A small network was trained on made-up records. Each row is its average activation on records with the value named, seen along a few directions.
Related values have similar rows: they may be neighbours, one step apart, or belong to one group.
In the rows, zero is written as 500.
Random noise pushes rows far along 19 fixed directions. That doesn't count. These rows show it; they differ only by the noise:
[563 339 350 329 210 576 214 540 476 511 656 294 637 548 265 682 585 678
 116 568 469 393 402 392 577 558 228 573 458]
[513 435 401 467 504 570 489 544 498 429  57 519 618 533 401 518 597 565
 335 522 536 609 604 380 382 393 712 284 783]
[322 419 255 410 351 254 469 311 483 449 316 646 456 448 573 469 450 752
 595 601 548 572 485 482 859 670 578 349 214]
[412 434 656 524 536 522 486 449 307 600 618 522 455 305 464 428 464 406
 776 412 543 230 383 680 618 456 375 466 438]
[619 599 298 473 773 660 744 488 276 325 384 647 310 228 897 716 512 490
 447 667 405 589 355 446 583 505 786 365 365]
[793 400 298 465 681 469 468 741 396 764 521 659 514 593 555 567 609 653
 895 438 376 716 490 719 429 327 645 365 576]
[597 551 528 449 665 387 595 496 632 608 446 472 443 609 335 674 632 790
 440 540 372 612 522 310 472 454 549 482 457]
[597 383 480 584 512 511 558 703 536 792 565 410 539 386 319 323 628 427
 564 347 517 625 452 535 536 387 319 460 501]
[146 431 566 534 502 646 601 697 372 657 388 413 522 689 369 323 297 171
 611 424 701 621 776 248 173 372 599 759 410]
[450 515 217 185 306 770 232 337 516 279 545 525 493 411 379 433 239 511
 285 291 350 223 307 631 588 496 297 153 365]
[305 498 855 577 696 480 406 489 453 713 729 584 301 533 260 532 394 703
 319 281 419 482 528 731 488 327 244 607 782]
[267 499 608 666 481 393 424 356 531 556 572 357 490 680 433 721 340 679
 500 724 637 394 488 209 471 584 750 652 399]
[721 737 537 269 489 487 547 567 428 456 614 537 290 622 396 692 454 648
 305 478 234 568 585 588 554 779 408 636 387]
[554 378 579 479 521 388 688 522 663 148 702 663 507 535 503 445 508 633
 475 745 383 415 579 743 663 503 294 665 783]
[593 649 690 646 669 452 371 441 561 697 543 477 379 523 557 482 601 530
 597 255 499 668 579 475 301 505 478 468 437]
[389 565 425 413 407 703 469 594 403 677 344 605 255  63 329 580 472 481
 800 417 647 334 298 542 495 396 507 400 500]
[296 676 538 366 499 298 391 428 536 631 564 467 370 631 530 632 532 428
 337 325 506 678 475 420 464 685 457 683 305]
[533 426 318 503 391 426 239 501 496 557 415 325 693 649 449 619 640 742
 672 699 653 473 513 325 312 417 556 429 547]
[297 378 365 740 577 557 578 372 630 295 276 681 293 334 524 364 575 682
 560 510 650 650 708 491 261 427 835 421 539]
[480 409 459 538 198 525 518 622 448 332 445 565 474 328 479 181 512 413
 552 558 647 567 735 691 587 649 224 626 574]
[516 585 573 419 516 573 671 598 534 416 695 337 524 539 290 381 626 443
 400 502 380 426 623 635 288 418 106 679 611]


Field Kadaf:
e1: [562 362 352 574 502 536 448 488 434 754 556 270 821 546 614 655 791 489
 473 573 566 517 373 323 312 289 497 538 420]
e5: [541 455 538 307 205 477 271 690 529 637 771 375 525 679 357 506 444 225
 553 360 577 376 475 395 456 669 359 820 210]
e7: [392 630 197 580 262 148 655 484 540 842 285 149 783 678 309 307 655 551
 579 521 560 670 511 553 571 616 621 324 327]
e8: [486 493 471 470 555 484 581 465 623 380 709 482 420 490 589 232 630 310
 541 341 477 505 544 509 372 531 395 579 202]
e2: [339 321 346 428 511 561 841 370 381 442 335 573 604 294 420 399 830 515
 280 451 376 485 581 729 553 321 416 479 470]
e9: [503 721 395 438 377 591 655 281 608 301 473 465 458 519 572 602 522 328
 402 500 310 409 501 467 416 750 754 508 191]
e3: [329 444 486 645 418 429 432 310 511 561 606 441 368 245 388 413 607 622
 773 484 665 299 374 574 533 544 495 468 280]
e6: [687 637 503 348 539 527 457 524 364 447 333 310 513 387 430 451 633 298
 504 425 608 274 371 423 415 612 618 343 457]
e4: [345 718 525 386 337 899 176 375 395 496 539 513 527 600 575 694 121 465
 376 371 388 391 555 461 255 353 383 539 475]
e10: [605 510 703 355 594 569 444 504 636 493 339 622 501 557 336 580 343 635
 582 454 445 349 452 297 515 258 402 373 656]
Kadaf is arranged as a line.
Question: Going along Kadaf from e1 by way of its neighbour e2, in what order are e7, e8, e9, e10 met?
Answer: e7, e8, e9, e10
Question: What is the length, in steps, of the shortest route from e6 to e3?
Answer: 5

Field Zab:
h9: [376 109 734 643 738 424 628 411 532 665 622 450 388 482  48 794 526 761
 157 506 441 330 311 194 765 536 937 546 366]
h6: [830 680 353 484 338 598 827 541 824 469 301 521 470 463 285 677 629 870
 748 794 347 521 648 430 409 519 618 526 495]
h7: [697 639 695 581 534 745 469 524 443 583 573 523 356 322 706 596 411 340
 465 372 484 521 454 437 510 488 402 590 415]
h4: [533 278 212 426 314 714 480 335 749 524 612 728 603 373 506 756 399 433
 733 393 203 242 144 760 722 484 889 267 331]
h5: [619 370 684 522 863 418 576 593 627 269 629 590 373 517 491 448 458 277
 631 529 669 236 345 363 405 523 818 541 631]
h2: [749 518 366 485 384 708 407 506 476 309 450 595 497 446 644 693 587 782
 223 656 331 733 674 558 450 478 335 542 686]
h10: [519 346 957 487 571 508 246 495 607 552 305 763 573 536 565 693 315 327
 355 337 544 383 282 303 828 378 657 377 883]
h1: [578 516 542 261 107 501 352 747 201 659 449 533 525 393 537 802 724 682
 688 737 589 533 634 518 585 525  41 933 477]
h3: [168 441 565 439 560 341 597 820 418 558 438 667 344 644 500 442 466 468
 744 691 764 744 819 379 292 401 520 929 659]
h8: [267 858 776 614 349  41 322 369 940 638 599 518 500 654 487 780 563 595
 825 622 672 508 365 569 366 593 414 766 943]
Zab is arranged as a line.
Question: Name the neighbours of h5, in listed order.
Answer: h6
Question: Name the neighbours of h1, in listed order.
Answer: h7, h10
Question: Name the neighbours of h9, in listed order.
Answer: h4, h2
